These are the activations of a small network on made-up records, seen along a few directions, one row for each record.
After each row come some of the record's fields: T, V, S, P.
Not every record has every field; a missing one is left out.
Other fields move the rows too, some of them a lot.
[ 30  -9 -23   9 -42 -18  -3  -2  10 -36  15 -15  -3  28 -20  -8 -27 -40
 -28 -24  12 -23  24   7   9]  {T: t3, V: v2}
[-12   3  26  -1  20  -3 -22 -33  38   1  -6 -14  -3  14  -7 -15  22  -3
  -4  -5   1 -14   1  14  17]  {T: t2, V: v3, P: p2}
[ 18 -31   2 -23   2  14   7   9  19 -15  -4 -38 -12  -4  -1 -24  15   4
  -5 -26  10 -15  18  -4 -14]  {T: t3, V: v1, S: s2}
[ 17 -20  19  11  15   6   6  -4  -3   7  15  14   4  -6 -16  -5  38 -20
   0  37  -4  -9  16  30   0]  {T: t2, V: v3, P: p3}
[-58   7  14  61  -9   7  25  12  -8  62 -25  24 -20 -14  34   0  12  20
  22  38 -22  49 -44   6  -8]  {T: t1, V: v1, S: s5}
[-17  10  26 -15   1   8 -10  14  -1  -2   7   7 -46  -8  -6  -8  13 -23
   8   1   8 -17  14  20 -11]  {T: t1, V: v3}
[  7   1 -14  21  -1   4 -17  -9  -9 -17  18   7 -18   1 -26   5 -12   3
   2 -35  18 -15   6  12  23]  {T: t1, V: v2, P: p1}
[  4 -11  -1   1 -33  21  -4  -4  11   6   2   9  -1  -3  17  -2  23 -15
  10 -19  28 -15   9  -9   5]  {T: t3, V: v1, S: s2}
[-69 -26  42  36  46  10  27  29 -33  93 -39  -2 -34 -21  39  32 -13  67
  21  49 -25  41 -32  -7  -1]  {T: t3, V: v1, S: s5, P: p2}
[-37 -16   0  58  29  -1  31  27  -6  29 -38  36 -14   6  28  29  -5  55
  29  54 -13  36  -8 -14  -5]  {T: t3, V: v1, S: s3, P: p2}
[ 45  -6  -5 -31 -32 -19 -24   5  13 -41  38 -27  37 -23 -47 -30   0  -4
  -7 -23  26 -57  26  17 -11]  {T: t2, V: v1, S: s2, P: p3}
[-22 -15  -2  39  -7   0  -2  14   1  47 -26  22 -20   6  18  22 -12 -20
  17  23  12  20 -16   5 -10]  {T: t3, V: v1, S: s5}
[-32   2  24  32  21   4  13   3 -30  32 -12  11 -12   1   1  10  -9 -22
   4  15   4  18  -7  -7   4]  {T: t1, V: v3}
[-26 -12   9  23  16  37  -6   8 -39  10  -4   7 -17  -1  14 -13   6  15
 -12  27 -14  31 -19 -18  -4]  {T: t1, V: v2}
[  8 -12  -2  26 -23   1   1  -1   1 -31   5  -4 -10  14   9   6   2 -16
 -17 -16  13   5  11   3  14]  {T: t3, V: v2}
[  8 -10 -30 -30  -3  -4  -9   5  19 -27  35 -36  18   9 -30   2  -3  -5
 -16 -45  -8 -34   8  -9 -10]  {T: t1, V: v1, S: s1, P: p1}
[ -3  21  -9   8  -6   6  41 -11 -11 -11 -13  -6 -35 -18   8 -35  -7  10
 -12  40 -11  14 -21  -9   6]  {T: t1, V: v2}
[ -7   9  43   8  13   2  -1 -20  -6  27   8  15  10 -30  -8  -3   9   0
   7  21  -8 -14  12   9   5]  {T: t2, V: v3, P: p3}
[-10  -3   6  23   6  -1  -9   8 -14   7   3  -5 -26  12   1 -12   1  30
 -14  -9   4  12 -29  -6  21]  {T: t1, V: v2, P: p2}
[-35  15  -2  15  27   5  -1  15  12   6 -52  -9  -8  19  14  20  -1  26
  25   2   7  36 -11  -2   1]  {T: t2, V: v1, S: s3}
[ 54 -24 -32 -39 -36 -15 -36   2  -1 -10 -11   1   9   8 -26 -13   7 -14
  -4  -7 -14 -25  -9 -22  -8]  {T: t2, V: v1, S: s1, P: p2}
[-17 -16  -3  32  24  11   5  42   0  26 -49  10 -39   3  20  21  -3  26
  31  30 -17  50 -22 -21 -14]  {T: t3, V: v1, S: s3}
[-22   4  -3  32 -15  14  20  31   4 -10 -31   9  -7 -13 -18   1 -10   7
  18  -2 -18  41 -21   2   0]  {T: t1, V: v1, S: s3}
[  7   9  17  26  26  -7  33  28 -17  11 -15  21  21 -16  15  21  -9  41
  41  36  -7  16 -30   6   0]  {T: t2, V: v1, S: s3, P: p2}
[-38   8  15  21  -5  12  -3  13 -34  17  -9 -12 -36   1  20   3   4  17
   3  11  -1  22 -19 -13  22]  {T: t1, V: v2}
[-57 -32  18  43   7  22  14  13 -17  88 -20  23 -27  10  53   9  10  23
  37  68 -20  51 -18 -27  -7]  {T: t3, V: v1, S: s4}
[-61   2  18   9  32   7 -13  -1  -8  25 -31  12  -8  13   4  36   5  22
  -4  38  -6  58 -18  -4  14]  {T: t2, V: v3, P: p3}
[-64 -17  12  40  13  -5   1  13  -8  31  -8  13 -12 -46  17  10   8  36
   9  33 -17  36 -11  27  -9]  {T: t1, V: v1, S: s5, P: p3}
[  5  23   2  13  -8 -24  -3  17   6 -30  -6  -3   3   0 -23  -2 -10 -31
 -27 -19  15  -2 -11   4  -1]  {T: t1, V: v3}
[-48 -14  32  42  10   1  19  19 -19  38 -23  -5 -17 -42  45  14  11  38
  14  27 -14  36 -13  20 -16]  {T: t3, V: v1, S: s5}
[-27   0   9  19   1   0  -4   3 -11 -16  16  36 -22 -16  20   1   4  35
  13  14   7  16 -19  18  21]  {T: t1, V: v2, P: p3}
[ 19  -4 -10 -50 -16 -37 -17   4   6 -48  37   1   9   1 -18  -7  12 -24
 -15 -41  11  -4  -8   0  20]  {T: t1, V: v3, P: p3}
[ 24   5 -20 -22 -11  19 -17  -9  39 -19  41  -3  25  11 -13 -23 -23 -51
   1 -19  25 -39  -7 -13 -17]  {T: t1, V: v1, S: s2}
[ 17   7 -43 -46  -9  -9 -13   0  13 -70  40 -28  28   5 -16 -13 -14 -34
 -25 -38  20 -66  12   8 -26]  {T: t1, V: v1, S: s1}
[ 51  19 -18 -61  -4 -21 -24 -14  25 -41   7 -24  25  20   0 -45 -20 -37
 -17 -53  20 -29  31  -1  18]  {T: t2, V: v3}
[ 11  -5   8  18  13  19 -19   3 -14   9   8  -8 -11  13  22  -3 -22  10
  -6 -18  -8 -13  -3 -15  -3]  {T: t3, V: v2}
[-14  -8  12  15  13   4  20   7 -32  16   9 -18 -14  11  10   4  18  28
  36  32  -8  25 -28   3  48]  {T: t2, V: v2, P: p2}
[-20 -21 -15  12 -18 -18   5  11  12   0   0 -32 -10 -15   8 -22 -10  -5
 -10  11   6   2  24  15 -12]  {T: t3, V: v1, S: s4}

Here are new rows. What are their fields?
[ 24  10 -38 -23 -43 -25  16  -7  11 -44  28   8  23   7  -5 -32  13 -24
 -13 -35  10 -12 -19  -3  -4]  {T: t1, V: v1, S: s1}
[  9  32  11   7  -1  16 -15  -8   2  14  14 -26 -19 -24   2  21   0  21
   8  -4 -18 -16  -1   7  19]  {T: t2, V: v2, P: p1}
[ 30  -3 -11 -34 -21 -10  -2 -18   3 -57  24 -15  51 -20 -44 -14   2   1
 -23 -38  14 -55  27   4 -10]  {T: t2, V: v1, S: s1, P: p3}
[ 39  -1 -16  13 -13 -25 -11 -12 -22 -15   7  -1   0  17 -38 -20 -33   2
  -1   3  11 -39  16   0   1]  {T: t2, V: v2, P: p2}
[ 16   1  11   7  15  29  -3  10  -5  16   3 -10 -35   7  15   0 -17  15
   1  -6 -27   1  -3 -10 -14]  {T: t3, V: v2}
[ 31  10  10 -49  -5 -11  -5 -16 -16 -34  26 -18  36   0 -16 -14   3 -33
  -8 -27   5 -32  -3 -14  12]  {T: t2, V: v3}
[ 32   0   8  14  -6  15  -7 -11 -41  -4  22 -19  19   6  -6   5 -11 -18
  -4   3   3 -18  10  -4  -9]  {T: t2, V: v2}
[ 36  -6 -19 -15 -51 -12   9  -5  49 -23  17 -10  11  15 -22 -23   9 -51
 -10 -28  29 -23  20 -11  -1]  {T: t3, V: v1, S: s2}
[-39   1  23  54  20  33  27  25 -22  34 -42  11   6 -24  32  36 -10  33
  31  39 -17  54 -14 -31  -3]  {T: t3, V: v1, S: s3}
[ 26 -21  -3 -35  -7   8  21   7 -12 -36   0 -14  22  -9 -15  -9   8 -15
 -18 -26   4 -25  28 -14 -22]  {T: t3, V: v1, S: s1}
[-10 -22  30 -29   1  16  -6  11 -11  34  -2  13 -13 -14   0  -2   2  -2
 -17  21 -26  10   1 -22  10]  {T: t3, V: v3, P: p3}
[ 22  -3 -36  15  -4  -8 -37  -5  15 -17  33 -33  -9  19 -27  -1  -3  -9
  11   8  -8 -10  13   1   1]  {T: t2, V: v2, P: p1}
[-16  -6  15  -2  -7   8  23  -9  22 -11 -25 -29   1   4 -22   1  -3 -19
  -6 -13  -4  -7   6  47 -10]  {T: t2, V: v1, S: s5}
[ 20  22  -6 -52  -9 -14 -32  -8   6 -19   4 -20  24  20 -18 -36 -10 -31
 -27 -46  15 -16  32  -7   8]  {T: t2, V: v3}
[-46  -9  -5  -3  18  12  12  -6  -3  -4 -32 -10 -15 -16  27 -10  -3  12
  10  16   0  40  -4  51  -4]  {T: t2, V: v1, S: s5}
[  8  14  22  37  26 -10  12   7 -35  38 -12   1   0 -16   6  14   8  -7
  26  26 -12   3   1   9  -1]  {T: t2, V: v3}
[ 45  -8 -18 -48 -18   0  -3  13  20 -61  21 -13  25   4 -30 -15 -14 -29
 -31 -55   1 -56  30   4 -38]  {T: t3, V: v1, S: s1}
[-43  -4  35  32   8  26  17   1 -19  83 -22  27 -15 -22  41   8  -2  14
  38  40 -16  34 -12 -29 -13]  {T: t3, V: v1, S: s4}
[ 39  14   2 -44 -41   6 -27 -16  49 -11   7   0  37  -7 -15 -25   4 -19
 -14 -34  23 -30  18  -2  11]  {T: t2, V: v1, S: s2, P: p3}
